Each row below holds a small network's activations on one input, seen along a few directions.
In each table, some parts of the input vary, and every possible input appears once, in random order.
Descriptions start from the smaller parts, as in this example, which fits no table here: one of 6 places along a line, together with either a single point or one of 9 places around a ring or (one of 2 separate values, together with one of 8 places around a ring).
Shared parts are said once, and a part with two or three values counts as separate values.
In the rows, 128 means zero.

Other details of the inputs vary at random and push rows far along two fixed directions, the same in every table; ignore that.

Rows:
x1: [141 129 119 127 127 110 123 139 131 135 130]
x2: [132 120 113 114 133 117 121 133 136 140 124]
x3: [133 136 118 119 130 109 105 109 122  89 130]
x4: [123 169 183 150 134 191 185  44  21 149 178]
x5: [145 126 110 121 124 109 126 133 138 135 133]
x6: [130 127 117 124 135 101 100 126 125  96 110]
x7: [141 130 118 127 125 115 125 134 128 140 129]
x8: [111 162 176 131 140 188 172  44  19 162 180]
x9: [140 126 120 124 130 106 122 139 131 131 134]
x10: [139 123 109 112 126 113 123 127 135 141 135]
x11: [133 124 125 123 132 108 121 141 132 128 134]
x12: [127 119 118 112 129 120 123 130 136 133 135]
x13: [130 117 120 107 136 108 120 134 134 124 144]
x14: [131 120 126 117 141 113 123 137 131 125 132]
x15: [127 118 118 113 136 119 121 134 135 135 127]
x16: [146 127 115 121 134 107 126 135 131 134 129]
x17: [142 127 110 119 124 113 125 130 137 139 131]
x18: [129 121 127 118 135 110 119 139 129 128 138]
x19: [119 158 163 130 134 181 170  49  38 158 174]
x20: [140 124 106 110 128 114 121 124 140 137 137]
x21: [ 86 124 162 178 106 190 139 156 169 105  74]
x22: [145 128 106 115 127 113 123 126 141 136 135]
x23: [124 117 123 113 139 119 121 135 133 130 129]
x24: [125 119 125 114 135 112 118 138 129 128 138]
x25: [130 121 127 117 133 115 125 133 131 122 140]
x26: [ 97 135 165 203  95 197 150 160 171 105  63]
x27: [142 125 120 122 136 108 126 135 130 130 131]
x28: [123 119 123 113 133 115 118 137 131 133 135]
x29: [ 93 130 158 186  98 187 140 158 158 126  66]
x30: [143 127 119 123 129 114 126 131 139 122 138]
x31: [143 126 110 116 132 111 123 131 132 143 127]
x32: [133 130 110 112 131  86  95 125 116 100 129]
x33: [131 118 118 107 137 110 118 132 140 120 143]
x34: [127 117 124 113 142 113 121 137 132 126 132]
x35: [ 90 127 170 186 106 190 143 157 166  99  76]
x36: [ 81 123 166 183 103 192 142 161 165 107  71]
x37: [144 128 115 123 132 113 128 132 131 138 126]
x38: [136 123 123 120 131 110 125 135 133 124 139]
x39: [ 74 138 173 209  91 192 129 154 158  66  41]
x40: [141 124 109 109 134 111 122 127 128 145 131]
x41: [138 123 121 117 140 106 123 136 130 128 135]
x42: [131 122 113 112 129 112 117 134 133 142 131]
x43: [140 128 113 119 126 111 120 134 131 144 130]
x44: [145 127 114 122 126 108 127 134 135 130 135]
x45: [121 167 183 145 139 192 179  43  29 142 181]
x46: [129 120 116 110 131 122 121 126 140 130 137]
x47: [144 129 112 124 125 117 128 128 140 131 134]
x48: [131 123 113 115 127 123 123 126 142 133 132]
Each input here is: one of 4 places along a line, together with either a single point or one of 11 places around a ring.
Question: Changing only the place on the line of 4 turns x25 into x35. The same change can be made to x10. Which row results?
Answer: x20
Question: Changing only the place on the line of 4 turns x16 into x1. The same change can be made to x37. Which row results?
Answer: x7
Question: Start at x46 and move only the place on the line of 4, one step at a time. The first step leads to x12. Which rows follow, in order?
Answer: x8, x15

Rows:
x49: [130 127 118 117 121 127 129 121 127 141 134]
x50: [120 118 127 167 110 137 121 181 191 114  67]
x51: [123 121 128 118 138 117 125 132 121 128 134]
x52: [140 133 116 128 122 121 131 126 131 139 133]
x53: [130 123 131 123 140 118 129 134 123 125 132]
x54: [132 126 116 118 122 127 131 121 133 138 138]
x55: [135 128 130 126 130 108 124 135 121 130 135]
x56: [128 124 131 124 137 118 127 133 116 128 132]
x57: [141 133 117 127 129 124 133 121 128 140 130]
x58: [124 123 129 114 134 133 129 124 133 128 139]
x59: [139 134 117 127 122 120 129 126 127 141 131]
x60: [140 130 113 127 125 119 126 129 130 141 124]
x61: [135 129 117 125 119 125 127 125 133 141 128]
x62: [124 124 121 114 125 127 122 128 133 136 131]
x63: [142 133 127 129 127 116 129 131 123 131 137]
x64: [122 121 129 115 135 122 123 130 131 127 144]
x65: [ 93 107 139 165 112 152 114 186 193 107  66]
x66: [131 135 120 123 135 111 110 110 122  91 121]
x67: [141 134 120 131 129 121 128 127 119 139 129]
x68: [128 139 119 120 127 110 103 108 107  95 130]
x69: [123 119 128 116 141 126 122 127 131 129 135]
x70: [132 123 131 124 136 120 130 135 122 123 140]
x71: [119 124 127 114 130 127 123 125 127 133 137]
x72: [141 131 124 126 134 115 129 134 128 131 127]
x73: [126 136 116 123 130 109 103 115 117  93 119]
x74: [140 132 125 128 131 116 128 131 118 134 128]
x75: [105 117 144 176 109 144 124 190 183 105  60]
x76: [ 74 142 200 211 100 221 165 144 121 110  73]
x77: [128 124 124 113 130 132 129 123 135 133 135]
x78: [137 130 136 130 134 121 132 131 119 127 137]
x79: [136 128 134 129 130 116 128 132 121 128 139]
x80: [127 121 118 113 129 126 120 128 133 137 128]
x81: [137 128 115 123 121 123 129 123 136 140 134]
x82: [135 124 114 116 126 126 132 122 137 136 135]
x83: [108 152 164 153 122 196 167  77  70 148 134]
x84: [ 93 109 142 168 105 146 117 195 196 101  64]
x85: [123 122 127 112 137 129 126 123 132 131 134]
x86: [123 120 123 112 130 122 121 132 140 129 139]
x87: [140 134 121 131 124 118 127 129 123 138 132]
x88: [143 133 114 125 127 120 132 125 133 138 134]
x89: [123 122 132 119 133 119 128 131 126 125 143]
x90: [139 134 128 129 127 116 128 131 119 133 133]
x91: [130 137 127 128 129 120 115 102 110  89 132]
x92: [137 128 116 124 125 128 129 121 127 142 126]
x93: [133 124 117 117 129 130 132 119 132 138 130]
x94: [ 89 180 209 185 117 227 173  33  22 102 138]
x95: [143 133 128 130 132 121 133 130 122 130 136]
x96: [137 129 132 125 139 115 130 129 119 129 134]
x97: [125 118 128 116 138 125 124 129 134 126 141]
x98: [138 129 117 121 129 127 133 118 131 141 129]
x99: [139 130 117 122 126 128 135 119 132 140 134]
x100: [143 132 120 130 125 117 128 130 129 136 136]
x101: [144 134 123 131 129 123 133 127 126 135 134]
x102: [129 123 132 126 131 118 128 136 123 124 139]
x103: [124 127 125 116 126 133 128 122 131 135 138]
x104: [120 119 126 116 134 118 118 134 131 129 137]
x105: [127 124 122 113 134 133 128 120 129 137 132]
x106: [122 120 123 112 134 124 120 129 131 133 131]
x107: [125 123 135 121 137 127 133 127 123 124 141]
x108: [124 122 133 118 141 124 131 126 121 127 137]
Question: Describe the family of inputs behind these rows.
Answer: one of 5 places around a ring, together with either a single point or one of 11 places around a ring
Question: Changing only the place on the ring of 5 turns x87 into x101. The same change can be made to x59. Which row results?
Answer: x88
Question: Changing only the place on the ring of 5 turns x85 into x71. The same change can be made to x66. Which row results?
Answer: x68
Question: Start at x107 and move only the place on the ring of 5, one step at a time. The first step leads to x108. Which rows follow, in order?
Answer: x51, x84, x89
Question: Change only the place on the ring of 5 in x69. List by row number the other rows that result.
Answer: x64, x65, x97, x104

Rows:
x109: [113 119 130 129 126 137 124 140 144 127 115]
x110: [131 130 127 138 124 121 123 140 133 124 113]
x111: [133 130 129 141 124 120 124 140 134 120 115]
x112: [120 123 132 127 127 134 125 132 140 119 126]
x113: [123 125 137 137 130 128 128 141 133 119 123]
x114: [167 130  83  60 153  67 109  86  89 150 189]
x115: [124 121 132 129 132 121 126 145 133 128 123]
x116: [131 132 129 139 124 125 126 130 131 115 122]
x117: [167 124  94  61 159  59 112 101  94 139 199]
x118: [134 128 119 128 127 116 120 134 130 129 120]
x119: [123 129 123 132 121 136 124 125 138 123 115]
x120: [129 132 126 136 122 128 125 127 134 114 121]
x121: [106 176 187 157 129 217 184  28  18 143 163]
x122: [132 133 131 142 124 124 125 135 132 116 117]
x123: [130 128 121 129 122 126 121 128 141 114 119]
x124: [118 120 130 127 129 131 124 140 137 131 120]
x125: [128 128 120 131 123 125 120 135 137 127 113]
x126: [119 126 137 134 127 136 129 133 136 116 125]
x127: [129 116 125 137 121 143 142 159 166 155 115]
x128: [116 120 129 126 126 136 124 134 144 121 122]
x129: [113 121 133 129 125 142 127 133 141 126 119]
x130: [117 124 138 134 130 136 130 137 127 131 122]
x131: [126 123 135 132 132 122 128 142 131 124 126]
x132: [142 135 125 139 117 143 149 125 129 161 130]
Question: Describe the family of inputs behind these rows.
Answer: one of 2 separate values, together with either a single point or one of 11 places around a ring
Question: Changing only the choice among 2 separate values turns x130 into x118. The same change can be made to x129. Which row results?
Answer: x119
